These are the activations of a small network on made-up records, seen along a few directions, one row for each record.
After each row come some of the record's fields: PINAS, RUNER, DAZI, NORUN, POZ, SELU, SIGIN, FIKOR.
A field that a record lacks is left out.
Other fields move the rows too, some of them a lot.
In the rows, 500 means zero.
Strong random noise was added to every row along 6 fixed directions; ignore it. To show where, here is one row again and again, with new noise each time:
[335 349 606 651 365 416 558 452 639 635 419 271 624 384 754 555 272 713
 807 367 551 419 578 413]
[406 430 679 573 501 372 491 482 604 534 432 378 556 545 690 657 363 675
 771 383 577 389 560 409]
[652 408 315 561 524 730 564 341 367 457 523 357 384 462 472 359 542 411
 559 592 427 494 464 596]
[677 466 267 579 399 526 604 629 459 504 429 415 510 254 459 216 509 336
 578 558 438 582 443 616]
[723 581 634 409 560 205 653 930 577 416 378 799 418 724 455 602 369 526
 701 376 501 524 571 376]
[558 451 564 415 546 358 634 777 446 561 479 574 483 591 450 582 453 678
 821 316 375 477 612 232]
[640 435 368 562 518 618 517 419 417 470 493 353 422 402 492 354 570 398
 602 557 476 498 454 597]
[602 667 329 451 596 472 537 691 368 291 435 642 633 631 377 565 503 413
 378 646 363 448 426 519]

[373 509 553 718 281 229 554 679 742 588 295 376 563 229 720 343 254 415
 575 481 721 568 517 721] -> {PINAS: gisid, RUNER: pasek, DAZI: zuk}
[380 412 602 476 626 599 248 204 447 637 587 172 496 346 533 509 753 549
 635 440 532 431 534 438] -> {PINAS: gisid, RUNER: pasek, NORUN: nis, POZ: devi, SELU: gup, SIGIN: zuki, FIKOR: kabo}
[875 282 423 455 285 702 752 521 694 595 521 565 339 540 592 361 298 521
 634 309 457 607 474 430] -> {PINAS: gisid, RUNER: tigag, NORUN: nis, POZ: vig, SELU: gup, SIGIN: sobe, FIKOR: sapun}
[421 461 452 612 503 522 496 402 470 527 491 307 505 423 584 485 427 440
 541 549 563 471 464 626] -> {PINAS: gisid, RUNER: pasek, DAZI: ruz}
[478 294 301 584 383 765 602 338 366 666 609 356 536 358 460 295 465 522
 578 511 322 580 521 522] -> {PINAS: tive, RUNER: fek, DAZI: zuk}
[398 598 464 572 516 581 408 379 515 314 479 412 551 540 479 605 498 451
 216 691 541 399 444 633] -> {PINAS: gisid, RUNER: tigag, DAZI: zuk}
[656 581 589 405 576 420 574 696 464 444 552 782 347 786 383 591 472 468
 517 436 469 553 523 399] -> {PINAS: gisid, RUNER: pasek, DAZI: zuk}
[542 323 591 665 362 539 637 377 691 536 457 364 448 522 734 510 189 627
 598 466 585 444 522 519] -> {PINAS: gisid, RUNER: lozu, DAZI: zuk}
[387 413 611 549 519 520 484 410 519 593 587 358 478 523 567 582 435 630
 609 395 525 445 522 392] -> {PINAS: gisid, RUNER: pasek, DAZI: zuk}
[548 477 522 426 711 668 337 178 332 503 637 336 354 527 398 474 824 438
 520 485 542 480 494 530] -> {PINAS: tive, RUNER: lazuz, NORUN: nis, POZ: devi, SELU: gup, SIGIN: viro, FIKOR: kabo}
[416 523 710 581 686 435 419 262 623 316 437 441 451 767 675 696 381 515
 447 595 713 278 426 630] -> {PINAS: tive, RUNER: pasek, NORUN: nis, POZ: vig}
[490 479 217 406 454 623 490 632 284 572 592 514 672 315 331 395 669 581
 474 484 161 596 492 325] -> {PINAS: gisid, RUNER: fek, DAZI: zuk}
[453 632 378 525 516 431 328 550 479 350 479 355 650 325 430 437 681 350
 323 654 550 460 399 634] -> {PINAS: gisid, RUNER: tigag, DAZI: zuk}
[599 570 225 326 695 746 516 478 167 301 643 476 513 592 189 526 803 405
 277 701 247 440 422 457] -> {PINAS: gisid, RUNER: tigag, NORUN: nis, POZ: devi, SELU: gup, SIGIN: viro, FIKOR: kabo}
[318 586 395 546 553 621 636 502 347 405 499 572 572 676 423 613 315 525
 301 630 398 480 582 478] -> {PINAS: gisid, RUNER: pasek, DAZI: zuk}
[737 504 769 308 538 202 596 935 530 602 472 856 168 566 315 363 601 409
 723 271 550 656 681 395] -> {PINAS: tive, RUNER: gen, NORUN: nis, POZ: vig, SELU: gup, SIGIN: zuki, FIKOR: sapun}
[495 510 488 523 396 500 436 426 503 571 481 559 561 398 511 420 600 433
 495 412 510 593 474 488] -> {PINAS: tive, RUNER: lazuz, NORUN: nis, POZ: vig, SELU: gup, SIGIN: vuk, FIKOR: kabo}
[547 381 423 447 429 489 669 648 400 657 558 537 391 330 369 254 546 469
 613 401 359 636 590 409] -> {PINAS: tive, RUNER: gen, NORUN: nis, POZ: devi, SELU: gog, SIGIN: gatis, FIKOR: sapun}
[400 573 497 456 521 344 407 860 422 573 499 437 619 197 341 454 754 603
 546 480 431 432 480 321] -> {PINAS: vorik, RUNER: lozu, DAZI: lir}
[470 447 229 505 524 800 560 335 244 535 630 297 560 287 384 370 649 471
 375 642 303 470 440 500] -> {PINAS: vorik, RUNER: pasek, NORUN: nis, POZ: devi, SELU: gup, SIGIN: sobe, FIKOR: kabo}
[408 504 524 492 509 674 472 347 425 495 542 605 456 697 476 634 428 609
 337 549 400 508 646 383] -> {PINAS: gisid, RUNER: pasek, DAZI: lir}
[423 648 743 479 336 171 462 909 712 524 374 693 620 375 477 548 459 599
 510 338 552 575 560 379] -> {PINAS: gisid, RUNER: tigag, DAZI: lir}
[387 527 582 583 617 441 344 475 531 451 464 228 453 346 532 559 663 511
 504 650 687 316 436 611] -> {PINAS: vorik, RUNER: lozu, DAZI: zuk}
[558 546 602 503 564 279 503 743 598 486 460 531 385 440 477 513 526 493
 623 488 678 458 543 516] -> {PINAS: vorik, RUNER: lozu, DAZI: zuk}
[696 432 713 453 459 485 577 579 710 525 472 657 134 576 503 515 559 550
 459 429 626 524 528 427] -> {PINAS: vorik, RUNER: lazuz, NORUN: nis, POZ: devi, SELU: gup, SIGIN: gatis, FIKOR: kabo}
[431 379 496 557 329 628 603 364 433 669 512 490 492 459 504 408 392 629
 559 392 450 599 640 417] -> {PINAS: tive, RUNER: lazuz, DAZI: zuk}
[671 632 475 456 645 512 412 545 468 264 502 597 464 556 379 488 720 289
 242 658 507 441 396 609] -> {PINAS: gisid, RUNER: lozu, NORUN: nis, POZ: devi, SELU: gup, SIGIN: viro, FIKOR: kabo}
[383 515 283 566 397 585 677 654 411 486 446 494 690 434 483 429 308 527
 358 620 342 503 456 463] -> {PINAS: gisid, RUNER: pasek, DAZI: zuk}
[425 350 467 593 247 651 702 474 711 692 494 427 518 318 654 411 262 693
 538 433 471 491 531 384] -> {PINAS: vorik, RUNER: pasek, NORUN: nis, POZ: vig, SELU: gup, SIGIN: vuk, FIKOR: sapun}
[537 566 534 605 406 527 466 304 706 313 451 536 539 649 735 538 322 366
 256 679 735 502 370 738] -> {PINAS: gisid, RUNER: lazuz, NORUN: nis, POZ: vig, SELU: gup, SIGIN: viro, FIKOR: kabo}
[285 450 290 605 428 553 599 610 437 559 476 308 729 268 508 494 465 671
 499 618 370 383 483 392] -> {PINAS: vorik, RUNER: fek, DAZI: zuk}
[449 378 507 542 617 670 497 220 540 472 609 288 409 601 672 612 453 647
 583 517 613 353 501 501] -> {PINAS: vorik, RUNER: lozu, NORUN: nis, POZ: vig, SELU: ramo, SIGIN: viro, FIKOR: sapun}
[435 465 385 594 253 373 560 511 626 643 475 543 709 358 703 314 262 487
 581 337 477 616 516 532] -> {PINAS: tive, RUNER: gen, NORUN: tukat, POZ: fur, SELU: ramo, SIGIN: viro, FIKOR: sapun}
[246 578 388 613 417 420 325 488 525 604 432 211 807 104 613 355 636 394
 511 522 541 478 408 610] -> {PINAS: gisid, RUNER: pasek, NORUN: nis, POZ: vig, SELU: gup, SIGIN: vuk, FIKOR: sapun}
[669 450 359 469 525 691 512 477 544 481 556 414 371 314 427 336 680 410
 460 590 523 451 352 535] -> {PINAS: vorik, RUNER: lozu, NORUN: tukat, POZ: vig, SELU: gup, SIGIN: vuk, FIKOR: sapun}
[689 580 419 530 402 228 555 781 551 547 394 637 547 299 433 231 485 188
 468 515 545 667 458 698] -> {PINAS: tive, RUNER: gen, NORUN: nis, POZ: devi, SELU: gup, SIGIN: sobe, FIKOR: kabo}
[549 603 517 497 478 441 369 469 605 473 474 427 574 441 504 522 610 424
 469 531 545 485 433 573] -> {PINAS: gisid, RUNER: tigag, NORUN: nis, POZ: devi, SELU: gog, SIGIN: zuki, FIKOR: sapun}
[396 262 386 512 477 901 595 140 288 740 676 281 287 375 477 428 631 671
 621 433 329 475 634 301] -> {PINAS: vorik, RUNER: gen, NORUN: nis, POZ: vig, SELU: gup, SIGIN: vuk, FIKOR: kabo}
[616 511 499 560 274 546 195 376 677 556 490 461 439 107 510 233 763 247
 302 515 654 681 387 718] -> {PINAS: gisid, RUNER: lazuz, DAZI: zuk}
[567 534 382 540 375 355 593 741 672 565 449 598 729 419 550 394 346 421
 505 434 445 603 461 547] -> {PINAS: tive, RUNER: fek, NORUN: nis, POZ: devi, SELU: gup, SIGIN: viro, FIKOR: sapun}
[445 562 648 495 555 501 349 331 619 393 482 440 543 637 655 719 539 594
 441 506 580 382 404 526] -> {PINAS: gisid, RUNER: tigag, NORUN: nis, POZ: vig, SELU: gog, SIGIN: gatis, FIKOR: sapun}
[573 325 538 531 325 533 595 572 581 721 546 417 229 265 431 335 548 566
 595 384 550 593 593 384] -> {PINAS: vorik, RUNER: lazuz, DAZI: zuk}

Here are new rows. What are their fields?
[549 434 367 449 537 777 431 388 285 481 638 361 387 398 325 368 802 495
 433 544 359 520 500 433] -> {PINAS: gisid, RUNER: tigag, DAZI: zuk}
[487 410 684 487 398 239 464 666 725 655 512 510 579 442 636 578 371 688
 816 239 550 536 577 310] -> {PINAS: gisid, RUNER: fek, DAZI: zuk}
[479 774 369 552 629 437 405 576 433 251 391 549 643 489 428 490 519 238
 196 746 565 511 316 766] -> {PINAS: gisid, RUNER: pasek, DAZI: zuk}
[644 359 427 580 402 672 515 216 493 622 495 385 203 315 495 191 646 282
 601 461 624 645 528 687] -> {PINAS: tive, RUNER: lazuz, NORUN: nis, POZ: vig, SELU: gup, SIGIN: vuk, FIKOR: kabo}
[445 558 286 539 223 465 650 840 589 475 413 578 770 248 402 367 339 513
 270 562 335 551 445 455] -> {PINAS: gisid, RUNER: tigag, DAZI: zuk}
[423 417 602 385 536 637 363 462 417 550 638 445 421 500 346 630 760 700
 522 355 366 393 544 232] -> {PINAS: gisid, RUNER: tigag, DAZI: zuk}
[678 513 280 339 557 585 606 759 272 458 604 561 377 476 152 387 713 474
 453 514 248 562 531 359] -> {PINAS: gisid, RUNER: tigag, DAZI: zuk}
[357 555 643 428 419 353 374 663 541 555 523 559 694 456 485 666 587 723
 569 322 435 463 553 245] -> {PINAS: gisid, RUNER: tigag, DAZI: zuk}
[502 484 785 484 665 501 297 284 549 473 543 509 408 672 570 751 562 590
 613 409 621 445 543 469] -> {PINAS: gisid, RUNER: fek, DAZI: zuk}
[324 476 409 511 448 486 424 503 341 631 518 359 720 281 452 417 637 641
 542 413 371 528 504 380] -> {PINAS: tive, RUNER: lazuz, DAZI: zuk}
[533 290 260 545 494 703 756 419 290 653 589 394 428 493 408 355 405 629
 745 421 271 519 568 402] -> {PINAS: tive, RUNER: fek, DAZI: zuk}
[533 643 718 460 674 231 475 642 586 378 423 765 494 742 486 695 505 405
 520 457 614 522 555 543] -> {PINAS: tive, RUNER: fek, NORUN: nis, POZ: devi, SELU: gup, SIGIN: vuk, FIKOR: kabo}
[156 650 489 557 549 404 509 582 443 397 426 520 721 661 546 749 331 617
 336 606 452 377 548 464] -> {PINAS: gisid, RUNER: pasek, DAZI: zuk}
[695 301 445 434 625 813 500 274 392 523 678 409 214 551 369 459 640 507
 603 500 402 485 478 446] -> {PINAS: gisid, RUNER: fek, DAZI: zuk}
[432 707 593 473 554 301 471 771 445 395 421 762 613 701 456 659 453 470
 391 528 512 499 561 445] -> {PINAS: gisid, RUNER: pasek, DAZI: zuk}
[431 528 800 504 516 305 366 575 558 579 475 539 471 525 586 611 518 557
 673 335 657 490 581 446] -> {PINAS: gisid, RUNER: pasek, DAZI: zuk}
[212 746 541 568 558 413 322 465 431 348 460 523 741 598 567 695 479 474
 275 650 553 411 480 627] -> {PINAS: gisid, RUNER: pasek, DAZI: zuk}
[290 642 515 414 561 401 418 523 389 542 506 569 765 603 518 653 514 640
 473 457 333 465 512 414] -> {PINAS: tive, RUNER: gen, NORUN: nis, POZ: devi, SELU: gog, SIGIN: gatis, FIKOR: sapun}
[310 740 430 603 445 426 511 446 516 276 383 687 721 727 540 651 222 440
 104 724 572 463 515 717] -> {PINAS: tive, RUNER: lazuz, DAZI: zuk}
[615 505 650 384 666 436 544 601 373 462 541 632 322 772 413 646 515 611
 701 390 469 456 649 337] -> {PINAS: gisid, RUNER: lozu, DAZI: zuk}
[499 591 520 417 579 593 323 473 417 351 571 543 514 569 349 628 754 512
 298 549 427 438 438 420] -> {PINAS: gisid, RUNER: tigag, DAZI: zuk}
